These are the activations of a small neural network, seen along a few directions. Each row is one input.
In each table, some parts of the input vary, and every possible input appears once, in random order.
A made-up example of a description, with smaller parts first: one of 3 separate values, together with either a single point or one of 11 places around a ring or (one of 6 places along a line, together with one of 8 places around a ring).
Shared parts are said once, and a part with two or three values counts as separate values.
In the rows, 128 means zero.

Other details of the inputs vary at random and push rows far along three fixed directions, the same in every table; ignore that.

Rows:
x1: [ 88 111 108 106  94 157 118 152 154 117 123]
x2: [131 157 122 118 135 126 130 113 137 139  88]
x3: [138 154 114 121 136 133 121 105 135 136 101]
x4: [140 150 114 107 135 128 136 111 135 124  96]
x5: [153  91 193 223 103 111 142  97 134 112 188]
x6: [160 108 143 160 121 117 135 105 136 117 143]
x7: [ 91 117  98 114  95 165 124 151 148 131 127]
x8: [123 151 130  47 214  89  88 189   9 152 149]
x9: [176 162 152 143 148 111 164  64 132 122  99]
x10: [ 97 117  92 116 111 153 110 164 158 140 107]
x11: [171  73 190 207 118  96 155 107 141 110 172]
x12: [ 80 116  85 121  93 149 113 144 143 120 128]
x13: [138 155 118 114 138 133 134 113 137 132  95]
x14: [160  83 201 200 101 109 147 100 139  93 184]
x15: [144 162 108 111 134 121 138 115 143 130 106]
x16: [136 145 115 107 142 128 131 106 138 116  99]
x17: [145 109 151 152 134 105 137 120 129 115 135]
x18: [121 139 178 103 183  99 103 179  27 149 180]
x19: [168 172 165  91 204  82 130 137  29 148 133]
x20: [ 89 119  85 126  95 159 122 143 141 132 131]
x21: [120 161 125 123 124 139 136  98 128 128 113]
x22: [147 150 106 115 134 136 132 104 130 132 104]
x23: [137 148 115 114 140 134 130 103 137 136 102]
x24: [ 83 115  90 115  94 155 120 146 146 127 128]
x25: [158  83 193 207 100 107 146  98 136  94 186]
x26: [159 108 145 160 121 114 130 105 137 109 141]
x27: [139 144 111 107 137 129 131 101 135 129 103]
x28: [122 159 132 117 125 141 137 102 132 127 112]
x29: [120 158 113 120 121 131 135  93 122 122 115]
x30: [109 107 122  98 157  93  93 213  77 137 171]
x31: [144 147 111 111 138 136 135 103 134 134 104]
x32: [135 149 115 110 131 122 137 111 134 129  92]
x33: [ 73  88 109 143  90 156 104 179 144 137 156]
x34: [ 85 114  98 109  94 158 121 150 150 126 127]
x35: [133 152 120 116 145 136 128 108 141 134  98]
x36: [115 152 127  91 157 125 118 153  62 143 146]
x37: [114  71 123 156  94 128 121 163 158 117 142]
x38: [175 178 156 146 145  98 147  69 146 122 106]
x39: [140 152 110 118 136 134 127 105 133 134 102]
x40: [139 150 116 108 135 125 130 111 136 116  95]
x41: [118  78 117 158  94 121 123 166 168 121 160]
x42: [135 151 119 117 140 133 123 103 139 138 100]
x43: [133 155 118 116 135 127 136 113 136 137  90]
x44: [ 82 119  90 132  96 157 118 144 145 134 130]
x45: [126 155 121 120 142 126 133 110 139 139  91]
x46: [140 110 159 101 200  96 107 199  23 151 186]
x47: [178 158 153 135 151 112 157  59 135 112 104]
x48: [132  84 173 148 169  91 116 193  61 147 190]
x49: [169  87 204 196 105 123 157 104 137 107 181]
x50: [115  71 123 161 108 145 123 160 161 129 152]
x51: [125 156 140 113 125 144 139 104 135 126 109]
x52: [ 83  46  91 136  95 156 101 231 142 142 167]
x53: [ 97 123  82 115 109 139 115 166 165 139 118]
x54: [126 154 135 103 122 140 140 102 133 119 109]
x55: [ 86 116 116 118  97 164 115 154 157 133 123]
Description of these inputs: one of 5 places along a line, together with either a single point or one of 4 places along a line or one of 6 places along a line.
Question: Changing only the place on the line of 5 turns x42 into x23. The same change can be made to x35. Which row results?
Answer: x50
Question: Start at x6 and move only the place on the line of 6, one step at a time. The first step leads to x27. Which rows follow, in order?
Answer: x47, x4, x32, x11
Question: Start at x44 and move only the place on the line of 4, one step at a time. The first step leads to x21. Which rows follow, in order?
Answer: x28, x51
Question: Change only the place on the line of 5 in x7. List by row number the other rows that result.
Answer: x14, x18, x28, x34
Question: Change only the place on the line of 6 in x31. List by row number the other rows that result.
Answer: x9, x19, x22, x46, x52
